Each row below holds a small network's activations on one input, seen along a few directions.
In each table, some parts of the input vary, and every possible input appears once, in random order.
Descriptions start from the smaller parts, as in this example, which fits no table here: one of 2 separate values, together with either a single point or one of 9 places around a ring or (one of 4 places along a line, together with one of 8 places around a ring).
Shared parts are said once, and a part with two or three values counts as separate values.
In the rows, 128 means zero.

Other details of the inputs shift rows strongly along two fixed directions, in all tables alike. That doesn't count.

Rows:
R1: [141 126 129 127 121 143 126 139 129 136 128 131 127]
R2: [117 121 123 127 131 139 124 135 137 136 132 134 136]
R3: [135 140 132 135 121 113 134 122 121 111 120 121 125]
R4: [123 134 124 144 121 118 133 117 139 112 122 119 128]
R5: [127 116 130 133 125 141 123 129 142 137 135 131 127]
R6: [121 117 130 129 135 134 118 130 132 138 134 137 126]
R7: [133 127 127 121 130 136 125 142 121 135 128 137 132]
R8: [156 128 135 125 149 141 129 116 113 148 137 126 142]
R9: [121 118 127 130 136 135 120 132 132 138 133 136 127]
R10: [119 119 122 127 134 136 124 136 134 135 132 136 133]
R11: [115 133 128 138 128 111 133 117 130 111 124 124 130]
R12: [136 128 128 123 132 136 121 141 119 137 127 137 128]
R13: [123 134 126 143 120 118 134 116 139 112 122 119 127]
R14: [135 126 132 123 132 135 121 139 118 138 129 137 126]
R15: [140 124 134 125 125 137 124 138 124 137 132 135 126]
R16: [140 127 128 126 126 139 125 142 125 136 129 134 127]
R17: [130 125 134 120 126 138 124 137 122 136 131 135 134]
R18: [130 128 127 120 127 140 125 141 123 135 128 135 135]
R19: [137 140 132 137 116 118 135 121 125 112 119 118 125]
R20: [122 135 125 142 126 114 132 118 135 111 122 122 128]
R21: [141 123 134 127 120 141 125 136 128 137 131 131 126]
R22: [129 141 130 130 124 111 135 124 117 111 119 125 130]
R23: [132 141 136 134 125 109 129 119 114 113 120 126 125]
R24: [129 139 134 130 123 110 133 120 116 112 122 125 129]
R25: [126 141 131 127 121 115 135 122 119 112 120 121 131]
R26: [118 136 126 140 131 110 129 116 129 113 121 125 127]
R27: [127 117 127 133 125 142 125 132 142 136 133 130 127]
R28: [116 119 127 127 131 138 124 133 136 136 133 134 135]
R29: [119 125  93  27 129 112 159 117 120 149 143  70  61]
R30: [126 119 125 131 131 138 124 134 139 136 133 134 127]
R31: [117 118 130 126 130 137 123 131 136 137 135 135 134]
R32: [122 121 123 129 136 136 120 134 133 137 131 136 128]
R33: [140 126 130 125 126 138 125 141 125 136 129 135 127]
R34: [131 127 129 120 127 140 125 140 123 135 128 135 135]
R35: [142 120 131 130 153 140 127 110 127 148 140 125 143]
R36: [115 134 126 137 129 111 133 117 131 111 122 125 131]
R37: [125 117 127 132 130 138 124 133 138 136 134 133 127]
R38: [137 142 128 136 116 118 135 123 126 112 118 118 126]
R39: [121 132 131 142 124 112 131 114 134 112 126 123 126]
R40: [132 143 131 133 127 110 131 122 115 112 116 125 126]
R41: [113 135 125 135 126 115 134 117 133 113 122 122 133]
R42: [119 116 129 127 133 134 123 131 133 137 136 137 131]
Each input here is: one of 2 separate values, together with either a single point or (one of 4 places along a line, together with one of 5 places along a line).
Changing only the choice among 2 separate values turns R3 into R37. The same change can be made to R17. Which row results?
Answer: R31
Changing only the choice among 2 separate values turns R29 into R11. The same change can be made to R33. Which row results?
Answer: R30
Which other rows does R5 become when the choice among 2 separate values takes its other values? List them by row number.
Answer: R21
Which other rows does R16 become when the place on the line of 5 takes its other values? List them by row number.
Answer: R7, R12, R18, R38
Which other rows does R13 become when the place on the line of 5 takes its other values? List them by row number.
Answer: R26, R30, R36, R41

Rows:
R43: [114 148 162 250 120 102 112 109 141  64 100 168 194]
R44: [124 131 125 116 133 118 128 129 118 128 126 128 119]
R45: [107 123 121 120 145 119 129 114 132 130 134 124 129]
R46: [125 122 124 128 141 126 133 104 138 134 137 114 128]
R47: [122 129 123 121 115 128 132 132 135 123 125 121 118]
R48: [140 131 130 119 127 127 135 120 123 130 131 117 124]
R49: [140 132 128 120 127 129 135 120 124 131 129 116 125]
R50: [123 133 125 112 130 121 131 129 118 127 125 125 126]
R51: [123 132 127 114 131 119 128 129 117 127 127 127 123]
R52: [123 132 127 112 130 120 132 129 117 126 128 127 126]
R53: [143  79 143 143 131 216  85 199 145 191 152 197 161]
R54: [142 133 124 122 129 128 135 122 125 130 128 115 124]
R55: [140 131 130 121 128 126 132 120 123 131 130 117 121]
R56: [124 130 119 122 118 128 133 134 136 123 125 120 118]
R57: [124 127 123 124 119 124 129 132 135 124 126 123 111]
R58: [123 128 124 122 117 125 130 132 134 124 127 122 114]
R59: [142 130 128 123 131 125 131 120 124 131 129 118 117]
R60: [124 134 122 114 132 122 131 131 119 127 125 125 126]
What is each input in this table made of?
Answer: one of 3 separate values, together with either a single point or one of 5 places along a line
Changing only the choice among 3 separate values turns R44 into R57. The same change can be made to R51. Which row results?
Answer: R58
